Each row below holds a small network's activations on one input, seen along a few directions.
Each table varies a few parts of the input and shows all the possible inputs, shuffled.
A made-up example of a description, with smaller parts first: ring(8) and (point or ring(11) or (values(3) and line(6))).
Shared parts are said once, and a part with two or three values counts as separate values.
In the rows, 100 means zero.

Other details of the inputs shift rows strongly along three fixed directions, in all tables alike. That doesn't count.
These rows show it; all are for the same input, with only those details redrawn:
95, 78, 109, 68, 65, 116, 97, 107, 95, 88, 114
63, 85, 81, 110, 86, 40, 154, 90, 107, 97, 127
110, 72, 132, 27, 10, 152, 77, 116, 85, 81, 108
90, 76, 101, 79, 79, 110, 94, 105, 100, 86, 111
110, 100, 118, 71, 98, 117, 120, 101, 86, 114, 135
77, 77, 64, 135, 172, 90, 86, 96, 120, 82, 108
121, 85, 121, 58, 93, 161, 67, 110, 90, 94, 114
119, 123, 133, 61, 89, 104, 160, 94, 75, 138, 159

Rows:
r1: 95, 92, 82, 90, 90, 110, 103, 97, 108, 130, 102
r2: 91, 110, 107, 100, 79, 42, 138, 100, 121, 93, 102
r3: 100, 111, 78, 136, 124, 93, 75, 115, 111, 87, 96
r4: 154, 109, 108, 70, 97, 178, 39, 129, 99, 100, 100
r5: 111, 130, 109, 107, 123, 109, 106, 90, 63, 133, 105
r6: 145, 91, 113, 71, 139, 177, 49, 110, 101, 104, 118
r7: 83, 67, 113, 93, 49, 101, 42, 103, 101, 44, 55
r8: 83, 98, 100, 103, 134, 77, 116, 80, 92, 95, 101
r9: 92, 79, 85, 103, 140, 96, 88, 88, 128, 90, 96
r10: 110, 93, 116, 66, 54, 86, 105, 108, 118, 88, 93
r11: 146, 144, 107, 87, 118, 99, 158, 97, 85, 162, 160
r12: 72, 66, 95, 125, 40, 86, 125, 101, 101, 37, 69
r13: 107, 133, 107, 120, 133, 98, 107, 93, 75, 135, 107
r14: 68, 64, 71, 104, 134, 129, 42, 94, 129, 79, 59
r15: 72, 92, 93, 128, 57, 31, 119, 105, 106, 68, 98
r16: 82, 97, 58, 125, 103, 54, 132, 93, 123, 129, 100
r17: 95, 104, 94, 94, 153, 127, 78, 81, 93, 109, 83
r18: 133, 124, 155, 56, 60, 117, 101, 108, 92, 104, 108
r19: 90, 110, 92, 131, 85, 71, 100, 107, 96, 93, 104
r20: 80, 108, 90, 97, 101, 50, 166, 75, 115, 143, 119
r21: 93, 93, 105, 96, 37, 95, 91, 103, 66, 85, 94
r22: 128, 117, 108, 120, 154, 118, 67, 116, 107, 87, 107
r23: 126, 146, 133, 113, 136, 80, 143, 92, 65, 132, 147
r24: 78, 61, 80, 100, 100, 107, 69, 106, 114, 67, 95
r25: 158, 154, 149, 65, 137, 148, 109, 104, 93, 160, 119
r26: 112, 114, 87, 117, 168, 126, 90, 94, 76, 120, 122
r27: 107, 102, 84, 117, 166, 72, 118, 86, 129, 108, 111
r28: 93, 105, 93, 82, 90, 120, 97, 92, 76, 120, 96
r29: 110, 78, 81, 103, 106, 92, 88, 107, 119, 84, 105
r30: 78, 68, 87, 71, 22, 117, 80, 110, 98, 81, 97
r31: 54, 73, 61, 115, 58, 18, 140, 85, 139, 99, 78
r32: 93, 64, 53, 120, 128, 129, 41, 107, 125, 80, 86
r33: 86, 87, 67, 168, 176, 143, 77, 99, 112, 78, 47
r34: 79, 84, 82, 152, 156, 122, 94, 88, 118, 70, 43
r35: 85, 110, 97, 114, 66, 76, 101, 105, 97, 106, 88
r36: 116, 152, 134, 93, 124, 84, 155, 72, 61, 152, 126
r37: 75, 108, 100, 124, 100, 52, 118, 82, 97, 105, 86
r38: 71, 97, 90, 135, 40, 62, 175, 95, 88, 79, 93
r39: 101, 116, 120, 106, 85, 64, 139, 92, 64, 106, 124
r40: 147, 152, 154, 78, 137, 147, 96, 98, 78, 148, 114
r41: 83, 112, 89, 117, 176, 63, 147, 73, 112, 118, 128
r42: 109, 103, 90, 134, 142, 128, 41, 109, 86, 86, 88
r43: 95, 115, 105, 132, 164, 70, 110, 77, 85, 101, 101
r44: 118, 80, 133, 44, 42, 148, 72, 111, 65, 85, 102
r45: 92, 134, 115, 131, 131, 31, 156, 82, 100, 115, 122
r46: 107, 108, 78, 119, 103, 93, 83, 119, 113, 90, 98
r47: 89, 93, 81, 121, 96, 110, 48, 118, 119, 86, 62
r48: 141, 125, 116, 65, 84, 143, 94, 117, 95, 143, 106
r49: 71, 70, 118, 95, 11, 84, 136, 90, 103, 44, 59
r50: 106, 75, 79, 104, 93, 96, 65, 120, 125, 63, 86
r51: 112, 113, 114, 100, 124, 124, 64, 107, 114, 102, 75
r52: 97, 110, 89, 103, 70, 88, 99, 115, 112, 113, 86
r53: 132, 108, 147, 22, 3, 132, 105, 112, 96, 126, 93
r54: 73, 68, 53, 118, 149, 143, 33, 103, 121, 89, 66
r55: 90, 88, 97, 93, 22, 50, 117, 118, 115, 66, 97
Describe the family of inputs behind these rows.
> ring(5) and (point or ring(10))
The inputs of r52 and r25 match in every part but the ring(5) part. If r47 is changed in the same way as r52 into r25, which row does it become?
> r51
Change only the ring(10) part in r11. List by row number the other rows that result.
> r3, r4, r19, r21, r26, r30, r32, r42, r46
Which other rows agree with r2 in the ring(5) part? List them by row number.
> r7, r8, r9, r10, r18, r27, r41, r43, r45, r49
Change only the ring(10) part in r55. List by row number the other rows that result.
> r6, r15, r22, r23, r24, r29, r39, r44, r50
Change only the ring(5) part in r38. List by row number the other rows that result.
> r12, r33, r34, r49

Rows:
r56: 73, 80, 85, 110, 73, 68, 125, 94, 98, 79, 99
r57: 111, 97, 97, 105, 150, 124, 61, 103, 115, 91, 93
r58: 74, 84, 97, 101, 64, 97, 104, 92, 96, 87, 66
r59: 112, 86, 114, 51, 32, 127, 93, 107, 95, 110, 103
r60: 144, 128, 124, 76, 123, 134, 97, 105, 96, 137, 121
r61: 103, 123, 79, 136, 154, 73, 118, 101, 117, 121, 112
r62: 79, 91, 102, 108, 65, 89, 95, 96, 104, 81, 58
r63: 85, 90, 75, 136, 138, 88, 92, 92, 102, 83, 95
r64: 89, 104, 84, 132, 164, 81, 130, 87, 103, 109, 120
r65: 112, 83, 101, 112, 122, 152, 7, 117, 103, 64, 62
r66: 88, 94, 91, 97, 78, 60, 117, 97, 115, 98, 98
r67: 120, 112, 117, 63, 96, 118, 116, 96, 88, 131, 124
r68: 84, 110, 102, 112, 101, 50, 150, 92, 108, 107, 120
r69: 113, 116, 124, 60, 82, 104, 140, 90, 83, 131, 134
r70: 66, 79, 86, 102, 77, 68, 123, 95, 109, 86, 102
r71: 81, 94, 77, 108, 71, 73, 120, 101, 112, 106, 103
r72: 86, 91, 83, 128, 132, 106, 65, 99, 98, 85, 87
r73: 89, 86, 99, 106, 54, 81, 91, 105, 99, 68, 82
r74: 124, 137, 114, 89, 117, 112, 128, 100, 78, 145, 133
r75: 113, 94, 93, 123, 153, 125, 62, 106, 105, 75, 85
r76: 138, 124, 136, 79, 123, 137, 108, 102, 84, 119, 125
r77: 116, 97, 120, 65, 31, 133, 58, 125, 92, 88, 80
The inputs of r61 and r71 match in every part but one. If r75 is changed in the same way as r61 into r71, which row does it become?
> r56
Describe the family of inputs behind these rows.
> values(2) and (point or ring(10))
